Each row below holds a small network's activations on one input, seen along a few directions.
Each table varies a few parts of the input and shows all the possible inputs, shuffled.
Descriptions start from the smaller parts, as in this example, which fits no table here: ring(5) and (point or line(11) or (values(3) and line(6))).
Shared parts are said once, and a part with two or three values counts as separate values.
In the rows, zero is written as 128.

Other details of the inputs vary at random and push rows far along three fixed directions, the same in every table; ignore that.

Rows:
x1: [108 168 150  88 119 130 151 144 163 112 179]
x2: [125 144 129 101 113 130 141 124 132 122 163]
x3: [ 71  61 148 104 105  84 166 115  94  98  95]
x4: [ 97  90 146 117 121 114 145 140 130 118 137]
x5: [161  91 177 166 166 154  83 154 119 166 118]
x6: [ 68  79 105 100 128  83 152 121 111  96  91]
x7: [179 175  92 141 145 154 101 126 140 126 110]
x8: [194 167 150 155 148 189 110 143 169 167 158]
x9: [150 144 146 176 138 157 109 149 121 178 150]
x10: [156 130  79 147 150 118  96 121 118 127  62]
x11: [143 135 192 119 110 157 149 145 145 137 202]
x12: [147 132  62 133 145 110 103 104 105 115  71]
x13: [ 83  91 119  97 124  84 152 119  91  89  88]
x14: [138 112 139 185 153 155 113 150 107 172 105]
x15: [128 119  64 145 151 117  96 104 127 114  61]
x16: [101 126 126  91 120 101 146 125 126 120 131]
x17: [129 145 158 110 108 149 150 145 162 133 173]
x18: [115  93 198 125 118 141 127 152 138 149 182]
x19: [106  63 221 118 131 119 151 147  92 138 133]
x20: [146 178  84 173 122 147 106 129 137 145 121]
x21: [147  84 171 155 162 138  91 144 112 165 127]
x22: [129  93 142 183 156 131 105 158  84 167  82]
x23: [167 123  96 155 132 139 101 121 119 131 105]
x24: [110 186 108  89 105 124 132 113 169 110 177]
x25: [165  79 182 168 136 142 111 132 105 156 123]
x26: [159 166  45 141 121 121 101 102 147 113  90]
x27: [106  60 188 121 136 129 155 141  98 134 131]
x28: [107 178 113  96 102 137 140 123 179 103 166]
x29: [123 104 110 174 152 115 107 138  84 160  78]
x30: [140 195 137  99 114 136 145 109 156 115 168]
x31: [ 76  72 145  98 109  74 159 106  86 106 109]
x32: [183 138 126 158 137 171 107 136 141 145 130]
x33: [124 189 124  97 109 141 158 107 164 102 152]
x34: [160 168  47 136 140 141 109 102 139 108  80]
x35: [100 141 100  89 118  94 151 104 116  92 119]
x36: [193 134 161 164 147 166 104 132 127 160 158]
x37: [ 98 185 137 124  97 151 159 148 157 132 180]
x38: [107  93 202 109 136 124 144 157 124 148 180]
x39: [ 77  75 115 103 110  85 161 114  97  86  92]
x40: [123 188 106  89 101 124 145 116 165 116 172]
x41: [139 125  55 144 143  98  97 102 120 115  81]
x42: [ 97 162  83  94 100 102 145 114 157  88 146]
Each input here is: ring(6) and (point or line(6)).
- Changing only the ring(6) part turns x22 into x20. The same change can be made to x1. Which row results? => x42
- Changing only the ring(6) part turns x24 into x28. The same change can be made to x41. Which row results? => x4
- Start at x5 and move only the line(6) part, one step at a time. The first step leads to x1. Which rows follow, in order? => x10, x7, x13, x19
- Change only the ring(6) part in x27. List by row number the other rows that result. => x11, x13, x35, x36, x39
- Change only the ring(6) part in x12. List by row number the other rows that result. => x2, x7, x23, x32, x34
